Each row below holds a small network's activations on one input, seen along a few directions.
Each table varies a few parts of the input and shows all the possible inputs, shuffled.
A made-up example of a description, with smaller parts first: one of 5 places around a ring, together with either a single point or one of 11 places along a line or (one of 2 separate values, together with one of 6 places along a line).
Shared parts are said once, and a part with two or three values counts as separate values.

A family of inputs:
R1: [  2  10 -11 -10  14  -1   7  -4  14   8  -7]
R2: [-10   3 -20   6  -7   0  14   4   1  -8   4]
R3: [  4  13  -4 -25  -4  -3   3  -4   2   4  -9]
R4: [ -6  11  -9 -13 -17  -3   4  -4  -4  -5  -1]
R5: [ -2  14 -11   4  13   1  13  -1  -5   4  -4]
R6: [  1   7 -10 -24  -2  -2   2  -1  12   0  -5]
R7: [  6  15  -3 -12  12   0   8  -7   4  12  -9]
R8: [ 12 -49  54  40   0   8 -40  11  -8  -1  14]
R9: [ -9   6 -14 -12 -16  -2   4   1   6  -8   4]
R10: [ 15 -46  59  37   1   2 -39   6 -18   2  14]
R11: [ -6  10 -13   5  -9  -1  13  -1  -9  -6   0]
R12: [ -6   7 -18   5  14   1  13   2   5  -1  -2]
Describe the family of inputs behind these rows. -> one of 2 separate values, together with either a single point or one of 5 places around a ring
Changing only the choice among 2 separate values turns R5 into R12. The same change can be made to R3. Which row results? -> R6
Which other rows does R2 become when the choice among 2 separate values takes its other values? List them by row number. -> R11

A family of inputs:
R13: [ 16   3  16 -22  12   1 -14 -18  30  16  -3]
R14: [-16  10 -15  -7 -23   1   3   9  -8 -15  15]
R15: [ -1  16   8 -19 -10  -6   4 -11 -21   0 -13]
R16: [ 5 -1 -5 -1 25 16  2 12  9 14 -9]
R17: [ 10   6  15 -27  14  -8 -14 -12   7   4 -13]
R18: [  9 -46  47  35 -17   7 -42   5 -18  -7  15]
R19: [  8  -2   3 -22   7  15 -10   9  14   7 -12]
R20: [  5 -43  49  49   0   1 -25  15 -18  -4  17]
R21: [-29   6 -14  10 -36   4  12  -4  10 -15  -1]
R22: [  4  -1 -13  -2   6 -13  20  -8 -11  -4  10]
R23: [  4   0  -5 -23 -15 -15  10  -7  -6  -1   9]
R24: [-12  12 -26  15  -4   3  13   8 -12 -14  17]
R25: [-24   9 -25  32 -17   6  21  -6   4 -14   2]
R26: [ -3  -9 -33   8   2  -8   6  13   5  -3  15]
R27: [ 10   1  12  -2  31  -1   0 -16  25  20   1]
R28: [  0  19  -3   4   7  -3  14 -10 -27   9  -8]
R29: [ -5 -13 -21 -15 -15  -8  -4  12  10 -11  11]
R30: [  9  13   5 -12 -10   7  -2   9   6   2 -22]
R31: [  6  12  -3   8   9   9   9   9   0   2 -20]
R32: [ 5  7  9 -6 32 -8 -2 -8  1 11 -9]
Describe the family of inputs behind these rows. -> one of 2 separate values, together with either a single point or one of 9 places along a line
Changing only the choice among 2 separate values turns R15 into R28. The same change can be made to R19. Which row results? -> R16

A family of inputs:
R33: [ 12   4   9 -11  14  -5  -3  -4  -5  10  -5]
R34: [  1  -3  11  -8  -6   5 -10  -5  14   2  -3]
R35: [ -7   1   5   7 -10  -5   2 -11  -7  -6   1]
R36: [  8   0  10 -12  -8   3 -10   4  -6   4  -7]
R37: [ -4   3   6   4 -11  -6   2  -5 -18  -6   0]
R38: [ 4 -6 -3  2  9 -7  0  3 -8  2 10]
R39: [ -1   6   2   9   8  -4   8  -5 -17   3   0]
R40: [ -7   0   3  13 -13   6   1   5  -3  -7  -5]
R41: [  8   0   5  -2  13   7  -5   5  10   8 -13]
R42: [ 2 -8 -3  5  9 -7  1 -4  5  4 12]
R43: [-11  31 -43 -34 -11  -3  29  -6  10  -7  -8]
R44: [  1   6   1  13   6   4   8   4 -15   1  -4]
R45: [-11  36 -47 -28   2  -5  29  -3  12   1  -9]
R46: [-10   0   3  12 -11   4  -1  -6   3  -8  -1]
R47: [ -1 -10  -6  10   9   2  -2   2  13   1   9]
R48: [ 12   3   6  -7  13   3  -6   4  -4   8 -10]
R49: [ 6  1  7 -2 14  4 -5 -4 16  9 -5]
R50: [-3  3 -1 17  6  7  8  5 -2  0 -6]
R51: [ -2 -12   0   0 -10  -8  -5  -3   3  -5  13]
R52: [ -5 -13  -2   5 -11   1  -8   3  12  -7  11]
R53: [-5  3  0 17  8  5  6 -6  4  2 -1]
R54: [  3  -1  14 -14  -5  -4  -7 -10   5   3   0]
R55: [ -5 -13  -3   5 -11   4  -7  13   5  -9   5]
R56: [ 6 -7 -5  6  8  1  0 12 -6  1  6]
R57: [  1  -4   9  -8  -6   8 -10   5   7   1 -10]
R58: [  8   3  10  -8  15  -5  -2 -10   8   9  -3]
R59: [  1 -10  -2   1 -12   0  -7  13  -8  -7   8]
R60: [ -4   3   4   8 -12   3   0   4 -17  -8  -3]
R61: [  8   1  13 -16  -7  -5  -8  -4  -7   5  -2]
R62: [  0  -9   0  -3 -10  -8  -6   3  -9  -6  12]
R63: [ -1 -10  -7  10   9   6  -1  13   7  -1   4]
R64: [ -5   4   2  11   9  -3   8 -11  -5   3   1]
Changing only one part turns R41 into R57. The same change can be made to R38. Which row results? -> R62
Describe the family of inputs behind these rows. -> one of 2 separate values, together with either a single point or (one of 3 separate values, together with one of 5 places around a ring)
Which other rows does R38 become when the choice among 3 separate values takes its other values? List them by row number. -> R33, R39
Which other rows does R59 become when the place on the ring of 5 takes its other values? List them by row number. -> R51, R52, R55, R62
Which other rows does R41 become when the choice among 3 separate values takes its other values? List them by row number. -> R50, R63

A family of inputs:
R65: [ -8  -6   4   9 -14  -3  -2  -8 -14  -6   6]
R66: [ -2  -4   4  -5 -22  -4  -2   3 -17 -11   3]
R67: [ 9 -9  2  4 26  2 -4  5  2 10  1]
R68: [-12  -3   0  18  -7   6   0   2   3 -11   4]
R69: [-5 -2 -6 25 -3  9  2 13 -3 -5 -1]
R70: [ -3  -7 -11  20   4   0   4  13  -6  -2  12]
R71: [ -9  -6   0  13 -18   2  -1   1   5  -7   0]
R72: [10 -8  8 -7  7 -6 -8 -5 12 12  4]
R73: [10 -6 10  0 16 -4 -2 -2 11  7  5]
R74: [-12  37 -38 -28  -1   8  35  -5  14   3 -14]
R75: [  5  -5   8   8  19  10  -4   6   4   8 -13]
R76: [ 13  -4   6 -21  -1  -3 -14   4   7   7   4]
R77: [11  0 21  3 11 -3 -2 -8 -4  6 -3]
R78: [ -7 -12  -9 -10 -15  -3  -5   7  -5 -11  11]
R79: [-10  40 -34 -27   3 -11  30 -10   0   4 -13]
R80: [ 7 -1 16  5 10  4 -3  0 14  3 -8]
R81: [-10  -6  -3  -4 -21   5  -7   8  -2 -15  -2]
R82: [  9  -4  13   7  21   3  -3  -2 -14  10  -8]
R83: [  2  -4  13  -3   3   4 -11  -6  13   7  -9]
R84: [-9 -8 -6 13  0 -2  2  2  0 -8 17]
R85: [ 10  -2  19  -3   2  -4  -8 -11  -3  10  -4]
R86: [ -1  -1   0  24  -1   1   4   6 -20  -3   4]
R87: [  6   1  11 -17  -5   7 -17   4   8   2  -8]
R88: [ 13   3  18 -18  -6  -3 -13  -2  -8   6  -4]
R89: [ -7  -2   5  17  -5  -1   1  -5 -14  -9   9]
R90: [ -4  33 -47 -29   7 -10  27  -8  13  -3  -9]
R91: [ -6 -12  -6   7 -11  -6   1   0   3  -5  14]
Changing only one part turns R73 into R77. The same change can be made to R90. Which row results? -> R79
Describe the family of inputs behind these rows. -> one of 3 separate values, together with either a single point or (one of 2 separate values, together with one of 4 places along a line)
Start at R82 and move only the place on the line of 4, one step at a time. The first step leads to R77. Which rows follow, in order? -> R85, R88
Which other rows does R85 become when the choice among 3 separate values takes its other values? List them by row number. -> R72, R83
Which other rows agree with R71 in the choice among 3 separate values? List them by row number. -> R68, R69, R74, R75, R80, R81, R83, R87
